Each row below holds a small network's activations on one input, seen along a few directions.
Each table varies a few parts of the input and shows all the possible inputs, shuffled.
Descriptions start from the smaller parts, as in this example, which fits no table here: one of 6 places along a line, together with either a single point or one of 9 places around a ring or (one of 3 separate values, together with one of 5 places around a ring).
Shared parts are said once, and a part with two or three values counts as separate values.
(in the rows, 128 means zero)

Other details of the inputs vary at random and push rows far along two fixed directions, the same in every table; ignore that.

A family of inputs:
R1: [178 129 133 167 150 150 122 147 114 119  92]
R2: [ 64 108 112  98 101 113 137 105 109 134 153]
R3: [ 85 191 141 106 137 153 109 135 213  92 183]
R4: [169 140 151 130 157 111 120 117 119 116  86]
R5: [ 94  72  76 149  83 146 139 136  65 163 148]
R6: [ 87  69  87 141  88 124 161 129  55 163 148]
R7: [ 77  80  50 120 121  98 132 159 153 120 156]
R8: [190 134 163 120 135 121 124 129 142 144  89]
R9: [194 139 152 142 124 115 132 141 144 137 101]
R10: [ 75 108  97 106  99 154 129 123 122 133 155]
R11: [165 139 147 138 156 117 131 114 123 120  82]
R12: [ 92  65  81 113  86 149 128 127  57 158 137]
R13: [163 120 157 139 165 139  95 136  96 136  98]
R14: [164 138 151 166 158 139 112 144 125 124 109]
R15: [ 71 114 100 131  91 113 155 115 117 130 158]
R16: [165 140 155 167 158 121 131 140 123 116 107]
R17: [197 120 159 117 132 117 117 131 117 150  85]
R18: [ 72 187 158  92 143 120 126 104 210  87 162]
R19: [104  67  74 116  76 119 156 109  70 172 138]
R20: [ 67 105 118 103 104 117 131 119 104 138 167]
R21: [103 193 132  97 120 119 132 119 220  93 180]
R22: [ 70 177 155  95 141 143 101 122 202 102 179]
R23: [109 190 151  83 104 119 130 130 230 108 177]
R24: [ 74 184 163  97 146 124 120 117 205  91 175]
R25: [195 131 128 161 139 115 137 132 118 130  96]
R26: [170 133 148 158 160 122 140 128 108 122  83]
R27: [164 134 150 141 167 155 104 135 124 128  98]
R28: [177 128 133 155 153 156 122 147 111 122  91]
R29: [161 131 149 131 161 149  94 136 113 128 104]
R30: [ 97  80  73 144  75 108 163 116  66 155 135]
R31: [167 144 136 148 147 117 140 126 123 117  94]
R32: [ 69 109 101 122  98 142 132 132 114 144 174]
R33: [196 126 143 131 152 116 119 123 111 132  85]
Description of these inputs: either a single point or (one of 4 places along a line, together with one of 8 places along a line).
A walk changes only the place on the line of 8. It starts at R12 and steps to R29. List the rest of the walk in order. -> R13, R20, R2, R4, R33, R17

A family of inputs:
R34: [181 165 179 138 166 120 125 106 119 113  82]
R35: [ 82 111 119  89 107 104 147 100 116 139 132]
R36: [ 80 134  96  99  96  91 135 133 187 115 180]
R37: [113  67  63 149  59 137 159 143  67 168 139]
R38: [ 90  54  63 139  92  96 171 118  68 152 119]
R39: [167 175 203 151 240 187  47 147 147  90  85]
R40: [110 101  90 154 103 108 163 115  79 135 128]
R41: [177 124 141 187 143 129 146 143 102 137 101]
R42: [ 88 196 180 100 121 135 124 110 202 106 184]
R43: [164 113 142 106 127 101 121 126 113 148 105]
R44: [191 123 156 134 123 148 122 136  97 148  90]
R45: [158 106 129 187 213 181  88 168  77 110  88]
R46: [ 89 140  85  97  91 124 135 132 193 123 179]
R47: [102 182 145  61 112 131 109 115 225 109 179]
The inputs of R47 and R46 match in every part but one. If R35 is changed in the same way as R47 into R46, which row does it become? -> R38
What do these inputs look like to the network? -> one of 2 separate values, together with either a single point or one of 6 places around a ring
Change only the choice among 2 separate values in R36. List by row number the other rows that result. -> R43

A family of inputs:
R48: [146 118 134 134 133 122 130 133 122 145 121]
R49: [ 65 120  85 102  82 122 139 126 149 125 178]
R50: [101 171 144  91 126 127 116 120 190 104 151]
R51: [186 120 136 151 164 119 136 128 100 127  71]
R52: [187 169 191 134 180 124 109 134 170 105  91]
R53: [ 88  96  94 120  81 132 150 120 104 159 158]
R54: [117  67  80 143  80 130 157 133  55 167 131]
R55: [153 204 185 108 171 120  97 123 208  86 138]
R56: [106 168 129 104 127 127 124 134 198  97 161]
R57: [ 56 130 100 101  84 113 137 127 159 123 192]
R58: [145 120 142 127 130 120 124 129 110 141 109]
R59: [117 128 130 137 164 162 100 140 122 114 123]
R60: [140 132 140 128 123 131 129 123 115 135 113]
R61: [169 100 120 134 130 129 124 123  78 147  95]
R62: [153 112 121 133 132 131 131 131 116 145 109]
R63: [ 46 155 111  94  94 118 149 108 172 109 191]
R64: [137  67 101 147 116 110 155 125  47 163 101]
R65: [197 186 184 136 178 133 104 124 162 100  97]
R66: [168 164 161 136 162 121 118 145 170 105 117]
R67: [ 63 127  93 110  76 125 145 123 143 127 184]
R68: [129 155 130 126 139 120 122 125 173 105 130]
R69: [134  70 108 140  96 134 149 121  53 169 106]
R70: [126 179 155 125 151 112 115 127 200  94 143]
R71: [105  68  97 158 123 165 125 137  38 157 121]
R72: [ 19 111  98 106 104 151 115 131 127 127 201]
R73: [206 118 142 179 158 125 130 133  90 135  63]
R74: [200 101 144 150 153 132 126 132  85 144  59]
What do these inputs look like to the network? -> one of 3 separate values, together with either a single point or one of 8 places along a line
The inputs of R64 and R51 match in every part but the choice among 3 separate values. If R55 is changed in the same way as R64 into R51, which row does it become? -> R61

A family of inputs:
R75: [166 106 142 173 191 138 114 146  67 128  84]
R76: [ 52 135  83  68  55 117 144  93 154 132 197]
R77: [121 184 163 134 172 154  81 154 198  75 153]
R78: [218 120 138 163 126 121 146 146  96 149  72]
R79: [ 16 123  82  93  91 166 127 113 148 126 199]
R80: [167 108 147 181 174 147 106 143  65 121  80]
R81: [204 128 148 164 134 114 155 127  84 141  66]
R82: [180 103 178 143 158 145 118 125  62 155  73]
R83: [160 200 166 108 137 116 112 124 211 101 150]
R84: [166 114 147 181 175 151 112 140  68 134  77]
R85: [130 189 177 110 159  92 125 122 211  94 130]
R86: [203 119 142 172 144 110 157 126  92 134  70]
R87: [149 183 158 122 149 104 127 140 229  95 141]
R88: [ 49 138  80  77  48 120 163 107 160 127 187]
R89: [ 83  27  80 100  65 151 142 113  13 196 127]
R90: [147 207 177 110 144 109 122 106 198  94 144]
R91: [ 38 111  89  80  61  95 147 127 169 144 201]
R92: [ 39 116  74  81  66 105 159 108 170 126 188]
R93: [202 113 151 153 147  95 131 117  80 147  71]
R94: [ 35 115  83  67  68  99 148 110 166 132 184]
R95: [180 106 136 180 169 159 103 159  79 142  82]
R96: [ 70  29  44 131  99 145 139 133  16 169 138]
R97: [ 87  21  86 114  57 148 140 130  13 209 143]
R98: [156 193 156 126 139 116 134 137 224  89 145]
R99: [155 190 168 105 143 100 106 128 215 101 146]
R100: [105  41  45 130  50 118 182 112  42 175 125]
R101: [110 195 176 136 180 158 104 126 193  88 145]
R102: [180  98 131 172 185 145 105 164  78 136  90]
R103: [183 104 139 179 169 168 110 152  83 148  84]
R104: [115 193 154 120 178 161  90 134 197  79 134]
R105: [ 13 118  78  93  89 154 114 123 139 107 200]
R106: [149 192 160  92 149 105 108 110 211  90 130]
R107: [196 108 144 169 154  99 151 129  95 140  66]
What do these inputs look like to the network? -> one of 3 separate values, together with either a single point or one of 4 places along a line or one of 6 places around a ring
The inputs of R79 and R101 match in every part but the choice among 3 separate values. If R96 is changed in the same way as R79 into R101, which row does it become? -> R75
Which other rows agree with R97 in the choice among 3 separate values? List them by row number. -> R77, R78, R83, R87, R91, R95, R98, R99, R102, R103
Change only the choice among 3 separate values in R77. List by row number the other rows that result. -> R80, R105
